A small network was shown many inputs. Here are its activations along a few directions, one row for each input.
In each table, some parts of the input vary, and every possible input appears once, in random order.
Descriptions start from the smaller parts, as in this example, which fits no table here: one of 6 places along a line, together with either a single point or one of 9 places around a ring or (one of 3 separate values, together with one of 8 places around a ring).
Shared parts are said once, and a part with two or three values counts as separate values.
In the rows, 128 means zero.

Other details of the inputs shift rows strongly along three fixed directions, in all tables alike. That doesn't count.
To show where, the next rows are all for the same input, with only those details redrawn:
[ 57 142 121  95 145 123 188 109 134 117 170]
[113  92 159 172 196 101  98 122 173  91  84]
[183 135 114 103  40 148  85 151  71 126  90]
[ 57 143 121  95 145 125 189 108 135 116 169]
[108  96 152  90  47 156 195 100  61  92 188]
[115  91 159 173 198 104  98 118 174  89  85]
[ 57 142 120  95 145 123 188 109 134 116 170]
[132 182  81 108 142 124  82 152 148 147  74]

Rows:
row 1: [127 190  81 130 138 117  69 137 141 163  87]
row 2: [ 63 145 133  97 148 113 177  81 129 149 181]
row 3: [ 75 133 107 117 160 128 209 107 120 146 172]
row 4: [133  80 151 197 188 108 126 123 196 130  95]
row 5: [132 236  96  99 156 160  92 174 152 188 163]
row 6: [136 159  85 107 153 130  84 141 141 191  76]
row 7: [171  73 221 143 109 163 129 157 104  80 184]
row 8: [ 81 149 117 100 157 119 207 105 130 117 170]
row 9: [197 114  87 128  47 146  97 154  78 151 109]
row 10: [108  74 150 191 201 110  99 122 164 118  86]
row 11: [185  39 178 176  97 117 113 120 114  64 119]
row 12: [132 106 156 200 206  93 106  99 164 106  98]
row 13: [200 140  95 131  39 137  84 134  82 139 120]
row 14: [127 106 152 121  34 141 207  89  86 123 209]
row 15: [192 129 126  85  49 140  86 139  74 142  90]
row 16: [128 208  87  92 163 166 108 200 148 201 152]
row 17: [154 183  85 115 129 110 109 159 176 160  84]
row 18: [164  42 193 170  96 127 103 117  97  66 103]
Question: Changing only one part turns row 1 into row 18. The same change can be made to row 14. Which row results?
Answer: row 17
Question: What is each input in this table made of?
Answer: one of 3 separate values, together with either a single point or one of 5 places along a line
Question: Which other rows does row 6 become when the place on the line of 5 takes its other values? List them by row number.
Answer: row 3, row 4, row 9, row 10
Question: Which other rows does row 15 become when the choice among 3 separate values takes its other values? List them by row number.
Answer: row 2, row 6

Rows:
row 19: [105  91 162 156 201 112 135 125 164  80 120]
row 20: [143  65 161 152  93 131 151  99  81 116 156]
row 21: [ 62 165 112  76 171 127 172 115 143 146 155]
row 22: [ 68 166 109  92 172 131 162 115 129 143 164]
row 23: [136 160  95  96  75 155 133 147  85 160 124]
row 24: [150  63 153 150  86 128 166 115  96  97 152]
row 25: [143  70 158 149  81 140 157 112 104  85 153]
row 26: [147 167 104  67  73 143 133 138  93 132 127]
row 27: [187 170 111 151 168 143  47 201 174 167  82]
row 28: [134  73 168 136  84 136 146 125  98  78 156]
row 29: [ 98  79 153 173 188 119 134 112 168 110 124]
row 30: [177 130 108 165 138 105  77 136 142 135  79]
row 31: [ 59 170 108  95 160 122 180 110 148 157 151]
row 32: [193 170 124 162 165 133  36 176 161 162  92]
row 33: [141  55 158 148  93 137 159 113  86 114 150]
row 34: [170 137 113 163 132 117  68 134 150 124  80]
row 35: [ 73 182 100 113 156 116 174 113 147 137 159]
row 36: [143 166 101  93  64 139 117 139  91 132 143]
row 37: [152 129 128 150 141 122  54 144 132 134  84]
row 38: [ 73 206 109  89 195 129 172 143 194 177 183]
row 39: [149 162  93  89  57 139 137 127 109 143 131]
row 40: [150 169 101  84  78 146 123 138  82 129 136]
row 41: [ 67 182 102  95 154 112 186 113 161 141 150]
row 42: [ 92  95 169 152 181  96 137 109 178  87 130]
row 43: [133  78 174 152  91 140 146 101  79 105 151]
row 44: [102  96 159 178 189 106 143 120 170  91 116]
row 45: [160 127 118 161 138 126  65 131 138 141  82]
row 46: [143 125 133 130 132 120  75 140 138 135  85]
row 47: [153 129 121 133 158 135  71 158 131 134  73]
row 48: [109  86 152 164 183  88 156  99 175 107 125]
row 49: [146 146  94  89  71 137 140 127  91 170 129]
row 50: [140 152  98  88  65 148 131 125  99 160 130]
row 51: [126  63 172 136  91 145 140 123  88  96 154]
Question: Changing only one part turns row 49 into row 33. The same change can be made to row 38. Which row results?
Answer: row 27
Question: What is each input in this table made of?
Answer: one of 3 separate values, together with either a single point or (one of 2 separate values, together with one of 5 places along a line)
Question: Which other rows agree with row 22 in the choice among 3 separate values? List them by row number.
Answer: row 20, row 30, row 32, row 34, row 35, row 36, row 37, row 40, row 43, row 45

Rows:
row 52: [126 205  47  95 137 139 112 158 142 182 156]
row 53: [118  74 114 121  17 143 139  99 106 129 128]
row 54: [101 152 116 110 124 150 163 121 117 156 188]
row 55: [ 79 111 121 139 152  92 181  70 129 137 131]
row 56: [103 106 158 138 164 131 174 129 138 156 166]
row 57: [155 110 166  96  60 137 141 117  91  98 139]
row 58: [153  87 159 132  83 169 146 144  71 149 153]
row 59: [189 179 118  97  71 144  90 142 124 153 115]
row 60: [169  72 163 154 152 125  56 139 126 103  50]
row 61: [114 133 111 104 129 136 178 145 120 164 190]
row 62: [162 106 139 145  61 157 146 141  96 104 167]
row 63: [117 118 108 127 205 105  86 143 169 115  85]
row 64: [ 93 126 167 128 151 120 151 104 146 133 170]
row 65: [ 98 161 102 101 123 129 161 124 107 121 187]
row 66: [ 98 131 155 137 138 118 165 122 161 105 168]
row 67: [ 84 125 163 131 156 135 147 107 138 129 168]
row 68: [109 110 146 147 150 128 186 147 153 129 164]
row 69: [176 108 149 129  69 163 142 121  99 116 170]
row 70: [176  84 159 197 149 149  51 143 128 121  90]
row 71: [169 134  84 156  90 100 106 129 128 124  54]
row 72: [177 100 170 188 147 119  52 136 123 103  74]
row 73: [115 172  90  82 175 127 120 138 169 137  91]
row 74: [144  99 149 100  64 126 127 128  75 102 153]
row 75: [119 181  98 113 165 108  98 141 171 159 137]
row 76: [ 92 136 139 147 147 121 170 126 141  84 160]
row 77: [156 167 115  85  76 132  82 152  92 155  90]
row 78: [102 220  69  71 116 117 127 166 147 150 109]
row 79: [ 79  74 194 157 185 114 130 106 140  88 124]
row 80: [ 89  87 181 181 191 128 133 105 132  83 140]
row 81: [183 152 130 139 116 134  84 139 126 111  96]
row 82: [114 127 115 138 190 111 104 153 180  99  70]
row 83: [186 134  97 141 102 104 103 105 129 136  57]
row 84: [ 91 198  58  58 146 154 115 153 119 169  99]
row 85: [151 130 139 156 196 121 117 151 191 155 103]
row 86: [ 88 104 101 138 153  83 177  77 133 122 146]
row 87: [133  94 120 129  57 137 151  86  50 131 119]
Question: What is each input in this table made of?
Answer: either a single point or (one of 5 places along a line, together with either a single point or one of 6 places along a line)
Question: Which other rows does row 52 become when the place on the line of 5 takes its other values? List them by row number.
Answer: row 54, row 62, row 69, row 70
Question: Which other rows does row 59 become when the place on the line of 6 takes its other values? List them by row number.
Answer: row 57, row 69, row 73, row 81, row 85
